A small network was shown many inputs. Here are its activations along a few directions, one row for each input.
Each table varies a few parts of the input and shows all the possible inputs, shuffled.
Descriptions start from the smaller parts, as in this example, which fits no table here: one of 3 separate values, together with either a single point or one of 9 places along a line or (one of 4 places along a line, together with one of 5 places around a ring).
Shared parts are said once, and a part with two or three values counts as separate values.
In the rows, 128 means zero.

Other details of the inputs shift rows strongly along two fixed directions, in all tables alike. That doesn't count.

Rows:
x1: [101 114 118 138  66 118 121 169 131 131 150]
x2: [ 82  75 155  96  57  94  89 176 129 166 193]
x3: [176 126 149 112 141  79 179 103 132 163  97]
x4: [131 136 120 151 128 151 122 139 136  94 140]
x5: [160 191 107 172 230 180 140  69 137  64  84]
x6: [ 83 187 103 152 195 209  58 115 134  45 145]
x7: [ 63 124 136  92 132 172  50 139 120 107 171]
x8: [171 130 147 112 138  79 173 100 131 163  90]
x9: [159 187  98 166 229 180 142  77 118  62  77]
x10: [ 62 102 113 128  22  98 106 193 142 159 171]
x11: [172  89 149 109 104  59 185 128 129 182 118]
x12: [ 71 181 113 151 183 220  40 124 153  47 172]
x13: [178 118 149 112 144  81 182 108 133 162 104]
x14: [160 107 114 154  76  86 209 151 102 187  69]
x15: [ 89 113 121 138  61 126  92 182 158 132 183]
x16: [ 67 107 138  86  82 123  66 160 130 150 168]
x17: [128 111 120 143  72 111 141 163 133 137 143]
x18: [182 127 115 157 120  94 192 117 152 148  97]
x19: [ 64 123 129  97 122 191  54 138  88 127 170]
x20: [181  96 147 119 140  94 179 104 108 156 100]
x21: [164 146 136 111 185 128 143  84 119 120  85]
x22: [170 126 140 119 190 142 154  77 102 113  89]
Description of these inputs: one of 2 separate values, together with either a single point or one of 10 places around a ring.
Changing only the choice among 2 separate values turns x8 into x5. The same change can be made to x16. Which row results? -> x9
Which other rows does x12 become when the choice among 2 separate values takes its other values? List them by row number. -> x3

Rows:
x23: [198 148 149 142 186 129 171 103 138 108 104]
x24: [131  82 119 132  31 100 161 184 108 168 117]
x25: [180 159 120 139 183 144 153  71 142 146  93]
x26: [133 105 152 111  56  61 158 175 144 189 134]
x27: [117 102 157 112  68  87 146 171 128 177 146]
x28: [ 79 125 150 113 144 193  63 151 118  80 204]
x29: [113  93 146  96  63  65 133 152 139 146 136]
x30: [117  91 154 106  69  90 145 164 110 174 148]
x31: [ 45 164 135 100 143 163  35 148 139  89 154]
x32: [ 70 137 132 121 152 172  37 144 162  92 183]
x33: [179 132 122 132 203 130 154  69 129  98  89]
x34: [ 68 153 121 115 151 206  36 126 135 112 191]
x35: [197 142 140 133 184 121 168  93 148  92 101]
x36: [183 112 137 131 180 124 173  93 110  97 106]
x37: [118  81 140 117  78  92 142 155 118 190 160]
x38: [128  96 148 106  50  43 155 169 156 180 131]
x39: [ 51 148 106 125 121 207  58 163  93  85 138]
x40: [ 76 124 141 104 134 167  51 144 145  57 194]
x41: [ 45 183  89 137 138 175  77 172 141  78 148]
x42: [ 72 121 114 150 126 215  56 156 112  81 166]
x43: [174 181  97 174 169 122 187 115 135  87  78]
x44: [154 151 126 111 185 109 152  77 109 104  58]
x45: [ 41 140 136  97 138 168  29 141  99  91 159]
x46: [ 47 176 141 103 152 180  40 154 126  98 157]
x47: [125  61 131 117  61  60 148 155 125 194 146]
x48: [ 67 128 107 109 138 189  29 116 121 106 190]
x49: [189 170 103 193 155 119 171 114 141  81 100]
x50: [175 139 114 126 181 155 158  65 103 144 107]
x51: [120  72 145 101  49  58 151 163 118 175 139]
x52: [145  71 121 144  30  99 164 180 119 160 140]
x53: [181 155 110 133 186 135 150  57 151 127  88]
x54: [123  76  99 142  27 103 153 145 120 197 125]
x55: [177 142 104 121 183 132 149  50 133 117  88]
x56: [132  92 141 127  63  67 146 165 156 202 145]
x57: [120 108 105 178  37  61 163 172 166 174 136]
x58: [161 165 143 125 192 133 166  91 100 132  66]
x59: [157 152 141 119 183 130 165  87  85 131  70]
x60: [195 136 150 140 181 132 181 104 122 114 109]
x61: [181 140 138 147 199 142 167  89 118 130  96]
x62: [154 168  93 190 156 143 181  75 158 113  82]
What do these inputs look like to the network? -> one of 5 places along a line, together with either one of 2 separate values or one of 6 places around a ring
Changing only the place on the line of 5 turns x55 into x29. The same change can be made to x62. Which row results? -> x43
Changing only the place on the line of 5 turns x45 into x48. The same change can be made to x46. Which row results? -> x25
Which other rows does x42 become when the place on the line of 5 takes its other values? List them by row number. -> x24, x39, x52, x54
A walk changes only the place on the ring of 6. It starts at x32 and steps to x33. List the rest of the walk in order. -> x47, x37, x61, x56
Which other rows does x41 become when the choice among 2 separate values takes its other values? List them by row number. -> x39
